These are the activations of a small network on made-up records, seen along a few directions, one row for each record.
Each row is followed by the record's values for the fields S, B, W, C, N.
A field that a record lacks is left out.
Other fields move the rows too, some of them a lot.
In the rows, 500 means zero.
Random noise pushes rows far along 4 fixed directions. That doesn't count. These rows show it; they differ only by the noise:
[582 552 603 230 580 371 488 485 680 624 455 617 622 362 566 721 525 598
 376]
[479 612 717 660 595 312 643 263 447 380 356 524 270 716 525 426 549 788
 251]
[687 442 751 408 541 607 480 411 580 447 537 659 733 383 534 754 523 555
 365]
[674 597 742 511 418 352 708 159 568 274 293 720 548 464 502 615 597 874
 143]
[469 493 658 444 714 492 402 550 527 637 580 461 465 578 578 593 473 468
 476]
[479 562 655 492 602 414 496 385 540 535 480 491 438 576 583 565 498 606
 334]

[631 560 692 587 796 467 554 519 336 503 478 597 441 639 554 280 548 620
 572]	{S: s1, B: b2, W: w1, C: c1, N: n9}
[716 367 712 290 644 821 274 592 635 607 638 539 898 280 608 861 432 285
 587]	{S: s4, B: b2, W: w1}
[582 362 503 479 100 780 500 235 658 253 556 491 800 228 480 744 477 388
 363]	{S: s5, B: b1, W: w1, C: c1, N: n8}
[581 363 613 592 882 632 387 705 338 591 712 528 508 683 575 350 524 368
 768]	{S: s5, B: b1, W: w2, C: c1, N: n9}
[532 451 745 509 639 327 673 520 469 379 303 599 340 595 327 551 608 710
 552]	{S: s4, B: b1, W: w1}
[501 466 562 369 678 376 541 635 480 581 465 517 434 483 477 495 589 563
 658]	{S: s1, B: b1, W: w1, C: c1, N: n9}
[515 634 305 352 232 440 434 282 656 575 483 437 714 303 655 577 443 566
 264]	{S: s2, B: b2, W: w1}
[334 583 334 556 251 403 598 273 551 466 324 315 378 478 563 511 460 593
 249]	{S: s3, B: b2, W: w1}
[448 575 404 421 623 272 601 596 512 670 386 525 275 584 441 408 561 575
 604]	{S: s3, B: b2, W: w2}
[514 615 360 570 340 408 609 389 522 397 448 580 521 544 530 362 574 597
 407]	{S: s5, B: b1, W: w2, C: c1, N: n1}
[365 588 402 777 228 620 501 167 413 413 504 346 470 560 600 352 438 494
 283]	{S: s3, B: b2, W: w1}
[323 484 349 564 470 554 373 583 489 573 586 330 440 502 515 461 427 321
 550]	{S: s6, B: b2, W: w2}
[444 403 710 674 532 563 525 481 490 409 473 368 354 627 391 602 479 489
 558]	{S: s4, B: b1, W: w1}
[550 395 543 674 543 619 530 607 352 333 495 552 473 580 316 442 516 447
 613]	{S: s6, B: b2, W: w1}
[606 610 493 241 462 296 540 474 656 520 355 684 622 263 520 581 589 706
 394]	{S: s1, B: b1, W: w2, C: c2, N: n4}
[439 368 385 411 545 642 303 788 538 707 676 350 481 458 470 619 393 201
 701]	{S: s3, B: b2, W: w2}
[451 474 423 488 479 674 396 479 540 632 665 343 529 473 612 561 428 312
 453]	{S: s3, B: b2, W: w2}
[564 447 637 670 612 583 528 485 336 323 473 604 441 595 420 363 567 577
 547]	{S: s1, B: b2, W: w2, C: c2, N: n4}
[449 434 586 680 318 371 747 373 399 217 271 524 200 629 240 448 571 700
 417]	{S: s3, B: b1, W: w1}
[429 562 521 542 516 484 511 420 531 446 498 429 372 561 498 491 447 599
 386]	{S: s4, B: b2, W: w2}
[439 420 492 472 497 700 309 570 522 569 647 446 667 390 578 562 468 308
 557]	{S: s1, B: b1, W: w2, C: c2, N: n4}
[517 569 569 553 426 410 668 362 559 321 377 599 489 494 430 496 554 735
 299]	{S: s4, B: b1, W: w2}
[459 563 334 245 339 284 588 536 692 550 356 553 418 345 502 575 507 596
 479]	{S: s5, B: b1, W: w2, C: c1, N: n3}
[435 550 375 518 444 353 651 531 481 430 379 531 273 566 451 380 523 627
 524]	{S: s5, B: b2, W: w2, C: c1, N: n3}
[589 429 586 352 520 542 447 575 598 623 525 510 573 334 532 713 422 446
 557]	{S: s3, B: b2, W: w2}
[580 457 567 473 483 595 456 497 570 461 544 523 579 408 548 630 429 445
 492]	{S: s6, B: b2, W: w2}
[325 591 597 712 658 488 454 391 451 525 485 298 269 718 614 445 453 518
 460]	{S: s4, B: b2, W: w2}
[600 527 587 435 700 349 553 555 511 591 454 569 422 510 506 444 563 618
 557]	{S: s2, B: b1, W: w2}
[459 480 531 635 555 770 362 492 385 515 698 408 548 591 581 426 429 322
 538]	{S: s1, B: b2, W: w1, C: c2, N: n4}
[444 402 501 212 663 381 343 825 618 781 563 429 457 430 430 629 442 355
 772]	{S: s2, B: b1, W: w1}
[541 452 522 407 176 525 516 341 654 403 455 523 725 257 456 732 480 542
 382]	{S: s2, B: b1, W: w1}
[535 604 534 701 569 425 544 373 390 441 493 502 384 667 510 284 530 631
 449]	{S: s2, B: b2, W: w2}
[250 490 335 750 245 635 439 329 429 482 485 255 402 614 541 396 418 369
 334]	{S: s3, B: b2, W: w1}
[464 572 444 489 521 423 596 490 479 501 351 526 420 574 548 419 565 565
 450]	{S: s5, B: b2, W: w1, C: c1, N: n2}
[407 507 722 424 759 371 434 557 578 605 481 391 304 615 504 589 460 508
 567]	{S: s4, B: b1, W: w1}
[518 471 624 278 534 367 546 465 667 549 381 530 490 380 443 718 523 593
 536]	{S: s4, B: b1, W: w1}
[661 537 623 545 739 530 562 565 399 514 502 586 596 624 502 431 586 586
 577]	{S: s4, B: b2, W: w1}
[446 409 269 257 627 526 358 907 535 756 558 492 524 484 446 438 490 294
 777]	{S: s5, B: b2, W: w1, C: c1, N: n7}
[445 540 300 322 625 259 559 761 454 637 367 565 294 526 408 323 565 572
 700]	{S: s5, B: b2, W: w1, C: c1, N: n3}
[562 602 449 489 508 401 572 466 444 511 393 587 563 501 483 386 595 641
 453]	{S: s2, B: b2, W: w1}
[464 573 365 392 472 295 538 536 569 533 314 496 395 452 440 439 523 577
 455]	{S: s6, B: b2, W: w1}
[527 504 422 522 373 484 545 486 519 388 404 533 558 430 422 507 518 535
 428]	{S: s6, B: b2, W: w1}
[729 548 565 413 447 563 501 356 559 457 501 653 771 330 509 630 523 561
 401]	{S: s4, B: b2, W: w1}
[353 419 699 722 754 695 221 581 378 626 798 201 358 752 626 443 347 236
 673]	{S: s2, B: b1, W: w1}
[512 577 389 361 191 520 537 262 709 379 402 462 671 297 532 671 428 633
 185]	{S: s4, B: b2, W: w1}
[561 569 656 308 678 362 447 484 634 643 501 460 492 492 590 645 533 543
 532]	{S: s4, B: b1, W: w1}

Which values does each new row have?
[501 511 312 318 489 624 344 695 502 719 657 473 737 397 650 514 489 333
 602]	{S: s5, B: b2, W: w1, C: c1, N: n3}
[825 472 665 416 656 378 700 657 454 390 359 895 573 426 242 510 658 727
 668]	{S: s2, B: b2, W: w2}
[705 453 590 395 496 504 580 500 558 367 380 714 675 359 421 600 538 578
 463]	{S: s6, B: b2, W: w1}
[679 392 499 399 517 589 649 648 516 472 480 697 659 352 347 600 601 503
 581]	{S: s3, B: b2, W: w2}
[458 407 621 521 589 682 322 445 562 614 644 355 551 515 632 625 423 384
 494]	{S: s4, B: b1, W: w2}
[203 680 110 152 230 458 281 419 852 790 617 240 603 226 706 743 315 342
 321]	{S: s4, B: b2, W: w2}
[442 565 530 616 557 256 610 450 441 409 359 479 219 614 437 339 536 688
 424]	{S: s6, B: b1, W: w2}
[600 460 586 535 462 626 561 367 503 417 449 550 671 459 503 567 515 583
 413]	{S: s4, B: b2, W: w1}
[414 510 566 414 500 370 513 479 548 466 386 483 383 450 443 531 526 549
 529]	{S: s1, B: b1, W: w1, C: c2, N: n4}
[429 439 597 364 536 362 495 625 618 529 422 428 399 400 431 683 445 470
 606]	{S: s6, B: b1, W: w1}
[428 484 305 360 458 464 508 703 569 597 504 492 478 420 511 508 481 431
 619]	{S: s5, B: b2, W: w2, C: c1, N: n3}
[551 336 510 461 695 656 366 863 390 580 658 577 558 492 371 528 507 247
 807]	{S: s6, B: b2, W: w2}
[220 603 291 316 495 213 532 612 685 650 394 346 237 503 426 524 450 573
 508]	{S: s4, B: b1, W: w2}
[498 597 340 435 546 398 529 446 517 587 520 552 584 484 658 390 536 556
 488]	{S: s5, B: b2, W: w2, C: c1, N: n9}
[523 463 498 508 482 645 354 530 467 521 616 459 645 474 589 543 424 319
 477]	{S: s6, B: b2, W: w1}
[544 613 517 361 507 325 525 347 671 568 413 516 515 430 630 637 460 655
 376]	{S: s4, B: b2, W: w2}
[431 400 373 390 382 604 322 642 632 665 629 355 554 371 529 681 403 265
 537]	{S: s3, B: b1, W: w2}
[712 619 639 374 439 436 579 280 578 470 467 729 706 329 643 567 558 696
 358]	{S: s1, B: b1, W: w2, C: c1, N: n9}
[412 624 480 603 345 552 333 244 578 590 632 300 551 498 730 513 398 445
 284]	{S: s2, B: b1, W: w2}
[279 610 536 656 341 521 453 201 519 452 541 254 346 592 645 466 420 475
 309]	{S: s1, B: b1, W: w1, C: c2, N: n4}
[620 461 611 437 690 493 456 672 474 575 578 616 536 502 431 506 524 484
 682]	{S: s2, B: b1, W: w2}
[601 472 554 547 556 405 620 583 408 369 325 659 380 550 311 427 582 616
 584]	{S: s6, B: b2, W: w1}
[341 521 481 472 372 602 276 394 614 660 695 217 559 446 642 647 360 260
 479]	{S: s2, B: b1, W: w1}
